These are the activations of a small neural network, seen along a few directions. Each row is one input.
Each table varies a few parts of the input and shows all the possible inputs, shuffled.
A made-up example of a description, with smaller parts first: one of 3 separate values, together with either a single point or one of 11 places around a ring or (one of 6 places along a line, together with one of 8 places around a ring).
Shared parts are said once, and a part with two or three values counts as separate values.

Other details of the inputs shift rows strongly along two fixed directions, in all tables alike. That doesn't count.

Table:
r1: -98 -100 134 -77 35 24 57 -23 63 -36 -188
r2: -140 -111 155 -107 -85 -88 111 51 52 30 -118
r3: 223 221 -313 236 20 18 -69 -9 -120 62 413
r4: 1 -22 165 -16 57 1 41 46 16 9 -12
r5: -461 -142 71 -62 -314 -13 94 204 -257 22 -89
r6: 196 160 -410 265 8 95 -47 3 -90 134 321
r7: 273 195 -370 189 65 -26 -74 33 -187 -9 334
r8: -67 -51 141 -43 -52 19 56 4 78 67 -16
r9: -41 -75 218 -92 44 -45 71 90 -46 -63 -124
r10: 181 144 -268 148 63 -40 -37 43 -105 23 281
r11: 169 155 -271 142 39 -67 -37 19 -104 21 287
r12: 70 32 -128 50 61 4 5 41 4 88 120
r13: -110 -64 20 -31 -96 -45 85 3 54 18 -107
r14: 166 165 -464 223 -7 8 -51 -50 -144 23 305
r15: -48 -51 87 -15 -26 77 33 -53 54 -15 -88
r16: 279 211 -315 221 37 37 -76 15 -177 21 367
r17: -29 -99 117 -28 55 5 39 71 65 72 -65
r18: 362 146 84 -289 384 181 -370 -655 876 -93 -350
r19: -96 -87 284 -68 -24 -13 87 76 13 -7 -80
r20: -76 -125 160 -42 49 38 35 -8 71 -19 -196
r21: -418 -113 127 -83 -288 -64 84 217 -234 145 -62
r22: 128 109 -356 173 11 27 -32 -25 -111 14 211
r23: 118 73 -93 29 19 -70 -12 20 -107 -48 110
r24: -169 -115 119 -76 -100 -50 108 -13 10 -60 -180
r25: -374 -66 -24 -34 -271 -11 41 157 -185 115 -45
r26: -37 -103 251 -52 45 -36 64 122 -51 -47 -131
r27: -84 -82 197 -100 -70 -115 99 77 -76 -87 -119
r28: 469 152 112 -298 513 162 -428 -666 788 -210 -376
r29: 188 160 -467 228 2 31 -51 -1 -81 93 301
r30: 78 44 -138 49 10 -41 -25 -40 -91 -71 75
r31: -129 -92 100 -83 -62 -34 77 2 88 13 -168
r32: -331 -71 21 -35 -262 -29 5 176 -266 -42 -17
r33: -10 -41 128 -20 -9 37 16 -19 -16 -69 -70
r34: -33 -72 273 -76 19 -3 70 73 -36 -48 -127
r35: -84 -115 229 -91 6 27 76 45 90 64 -126
r36: 193 96 -272 215 84 27 -72 25 -158 -5 221
r37: 65 8 -151 122 40 54 -12 30 15 89 66
r38: -113 -105 150 -88 -69 -81 77 3 -42 -115 -159
r39: -347 -94 147 -69 -275 -80 36 249 -307 -6 -40
r40: -36 -24 209 -41 -52 -13 61 51 -70 -48 -29
r41: -58 -100 240 -45 69 -38 62 104 18 -2 -100
r42: 444 174 -69 -252 487 153 -403 -624 842 -91 -308
r43: 214 196 -360 248 -7 51 -81 -50 -179 -4 357
r44: -161 -99 214 -64 -87 49 87 -38 46 -30 -161
r45: 224 161 -398 233 77 18 -75 5 -195 -5 315
r46: 109 255 -420 126 -15 -5 -257 -51 -99 80 327
r47: -94 -115 168 -86 -18 -39 66 41 -52 -100 -164
r48: -104 -118 161 -116 -18 -41 86 66 63 34 -123
r49: -97 -117 234 -94 -35 26 75 37 101 57 -108
r50: -77 -43 122 -46 -52 -115 89 67 -30 -33 -31
r51: -75 -69 78 -77 -37 -64 69 40 41 41 -52
r52: -49 -54 73 -8 -43 74 39 -15 103 54 -78
r53: -27 -48 81 -10 23 78 26 -53 54 -7 -105
r54: -80 -75 216 -81 53 -50 83 89 11 -19 -98
Description of these inputs: one of 6 places around a ring, together with either a single point or one of 8 places along a line.
Q: The inputs of r8 and r18 match in every part but the place on the ring of 6. If r17 is changed in the same way as r8 into r18, which row does it become?
A: r37
Q: The inputs of r32 and r5 match in every part but the place on the ring of 6. If r36 is changed in the same way as r32 into r5, which row does it become?
A: r20
Q: Change only the place on the ring of 6 in r6. List by row number the other rows that result.
A: r4, r28, r34, r35, r53
Q: Change only the place on the line of 8 in r9. List by row number the other rows that result.
A: r7, r16, r23, r26, r27, r34, r40
Q: A walk changes only the place on the ring of 6. It starts at r47 and steps to r7. List the rest of the walk in order.
A: r10, r48, r29, r22

Table:
r55: -185 49 -248 -14 -176 47 -118 -86 23 81 5
r56: 90 17 -40 72 52 -2 40 27 -36 2 69
r57: 45 45 -59 29 1 -10 -19 0 -58 -20 69
r58: 92 13 -35 76 52 5 31 16 -56 -29 67
r59: 10 50 -77 13 -11 -10 -52 12 -40 17 69
r60: 73 28 -51 51 21 -14 1 8 -61 -27 61
r61: 81 18 -32 78 35 21 32 28 -15 35 80
r62: 188 -54 467 -477 385 56 -253 -512 777 -226 -622
r63: 88 18 -36 76 51 1 40 21 -37 3 71
r64: 83 17 -35 74 36 17 32 34 -14 34 78
r65: 62 17 -41 65 29 15 28 27 0 61 90
r66: 21 49 -68 26 -10 -19 -38 1 -45 -10 73
r67: 47 45 -63 25 2 -13 -19 6 -57 -21 68
r68: -184 49 -251 -18 -175 45 -117 -81 23 79 3
r69: 8 51 -74 17 -12 -6 -52 6 -42 18 71
r70: -635 -472 753 -186 -321 -114 474 467 -264 45 -387
r71: 23 48 -72 22 -9 -22 -38 7 -44 -11 71
r72: 94 12 -39 72 53 2 30 22 -55 -29 65
Q: Describe the family of inputs behind these rows.
A: one of 2 separate values, together with either a single point or one of 8 places along a line
Q: Change only the place on the line of 8 in r62. List by row number the other rows that result.
A: r56, r59, r64, r67, r70, r71, r72

Table:
r73: 34 -7 -1 23 40 -23 28 49 -1 29 26
r74: -7 -18 -15 44 13 27 30 -3 -24 -7 18
r75: 5 23 9 7 -53 15 -13 5 -7 33 43
r76: 13 -14 -7 32 30 -22 39 26 15 26 42
r77: 25 17 13 5 -14 14 24 13 -4 31 45
r78: -26 20 -47 -26 -75 -25 -12 -3 0 31 21
r79: -51 19 -51 -13 -59 -22 -4 -5 8 35 21
r80: -34 20 -51 -25 -63 -18 -9 -10 9 33 22
r81: -20 23 2 18 -37 18 -8 -1 7 35 40
r82: 60 -8 -2 30 -4 -22 53 5 -24 -32 14
r83: -60 11 -56 -8 -44 -15 -9 -6 13 41 26
r84: -1 38 26 -4 -3 -15 -60 4 -77 -78 37
r85: -39 5 -10 26 -10 24 -17 2 15 43 44
r86: 41 -13 -14 18 18 29 7 21 -49 -13 -1
r87: 56 22 28 10 50 -74 10 18 -79 -73 25
r88: 43 2 7 15 1 -26 49 25 1 19 43
r89: 27 -17 -14 45 19 -13 55 3 -10 -23 16
r90: -33 -4 -78 -2 -31 -5 -23 1 -34 -7 -33
r91: 27 4 -3 26 -15 25 37 -5 -33 -19 17
r92: -9 15 -1 15 -11 23 -39 37 -8 46 26
r93: -20 -9 -83 -15 -34 -5 -24 0 -40 -12 -31
r94: 670 316 -126 -275 570 169 -548 -787 938 -136 -200
r95: -2 -3 -17 33 -9 39 -25 13 -41 -8 -9
r96: -35 52 -17 -63 -25 -59 -68 24 -34 -29 50
r97: -41 -5 -82 3 -25 -3 -15 -7 -32 -3 -28
r98: 14 -29 -19 49 27 -12 52 10 -12 -19 17
r99: 23 -4 0 29 19 -24 45 23 13 24 42
r100: 6 -5 -10 39 3 27 33 -9 -22 -11 17
r101: 32 32 35 0 30 -30 -21 8 -91 -66 33
r102: 11 17 10 17 -10 10 26 12 -3 33 43
r103: -49 -1 -74 13 -43 -6 3 -33 -13 -8 -6
r104: -53 -5 -83 7 -24 -5 -11 -18 -17 -4 -22
r105: -27 8 -69 -2 -64 -10 5 -30 -20 -18 -9
r106: 50 -20 -14 36 37 -12 34 37 -30 -23 -2
r107: 20 -6 -4 28 39 -24 33 41 7 29 30
r108: 17 4 -8 35 -9 22 35 -10 -25 -17 16
r109: 18 -9 -14 34 25 31 15 17 -41 -7 1
r110: 31 42 49 -22 30 -44 -35 30 -60 -13 65
r111: 4 -9 -17 40 23 30 21 8 -33 -5 5
r112: 0 8 6 21 2 16 23 14 1 38 45
r113: 52 28 44 -9 48 -89 -1 41 -53 -22 54
r114: 12 11 -8 28 -50 27 -1 -17 -33 -20 10
r115: -10 -2 0 24 15 17 17 16 5 40 44
r116: -40 8 -71 8 -57 -12 6 -31 -15 -15 -9
r117: -16 10 -65 -4 -71 -16 -1 -28 -23 -22 -12
r118: 44 -10 -6 33 -1 -16 61 9 -25 -29 17
r119: 59 -25 -17 25 32 -13 35 36 -38 -26 -1
r120: -1 9 -12 30 -43 33 6 -17 -30 -18 13
r121: -65 2 -64 -6 -27 -14 -16 -8 19 43 25
r122: -418 -321 676 -428 -46 -52 110 -4 284 -66 -621
r123: -25 -2 -28 43 -3 39 -12 -6 -27 -4 1
r124: 10 -8 -22 21 -13 38 -25 13 -49 -12 -8
r125: 50 -16 3 7 30 -26 26 58 -15 25 24
r126: 12 6 5 15 25 17 3 38 -12 44 28
r127: -29 6 -63 -36 -34 -15 -36 25 -11 43 2
r128: -14 -4 -21 38 -4 41 -16 7 -40 -4 -5
r129: -23 1 -20 44 -22 36 2 -22 -18 -9 15
r130: 40 3 3 23 -22 18 30 -7 -36 -21 13
r131: -8 48 41 -23 -8 -31 -71 31 -49 -23 72
r132: 33 3 3 25 7 -29 48 20 8 20 41
r133: 37 -9 -11 41 8 -18 57 1 -13 -27 16
r134: -10 11 -17 38 -34 31 3 -24 -18 -16 11
r135: -60 -15 -79 16 -31 -6 0 -29 -13 -3 -6
r136: 27 -20 -21 44 39 -11 44 20 -18 -19 4
r137: -34 -12 -25 47 -12 36 -1 -17 -19 -5 16
r138: -5 6 2 21 21 16 11 34 -8 44 34
r139: -48 12 -64 -17 -23 -14 -30 17 0 49 5
r140: 34 1 6 -2 18 16 -4 43 -22 40 27
r141: -6 23 6 8 -43 21 -9 2 2 34 42
r142: 40 -19 -19 39 41 -9 39 29 -26 -20 1
r143: -39 14 -62 -20 -30 -16 -38 26 -2 46 4
r144: 23 8 7 12 20 15 -4 47 -15 41 29
r145: 2 8 -3 1 -15 24 -37 36 -19 45 25
r146: -21 13 -3 18 -5 25 -30 28 -6 49 26
r147: 42 -8 3 21 34 -27 24 60 -6 26 25
r148: -392 -319 739 -397 -25 -13 109 5 282 -66 -607
r149: 31 -8 -10 30 22 30 7 22 -42 -11 -2
r150: -31 41 -37 -38 -25 -48 -54 1 -68 -81 18
r151: 57 2 11 13 -5 -32 42 23 -1 17 42
r152: -31 14 -3 24 -25 24 -10 2 9 41 45
Q: Describe the family of inputs behind these rows.
A: one of 2 separate values, together with one of 4 places along a line, together with either a single point or one of 9 places along a line
Q: The inputs of r82 and r130 match in every part but the place on the line of 4. If r142 is changed in the same way as r82 into r130, which row does it become?
A: r109
Q: Change only the choice among 2 separate values in r113. List by row number the other rows that result.
A: r87
Q: Change only the place on the line of 4 in r120. List by row number the other rows that result.
A: r91, r105, r118
Q: A walk changes only the place on the line of 9. It starts at r151 and steps to r88. List the rest of the walk in order.
A: r132, r99, r76, r107, r73, r147, r125
Q: A walk changes only the place on the line of 9. It starts at r75 and steps to r141. List the rest of the walk in order.
A: r81, r152, r85, r148, r146, r92, r145
Q: Which other rows agree with r104 in the place on the line of 4 and the choice among 2 separate values? List them by row number.
A: r90, r93, r97, r103, r105, r116, r117, r135, r150
Q: Change only the choice among 2 separate values in r124. List by row number the other rows that result.
A: r145
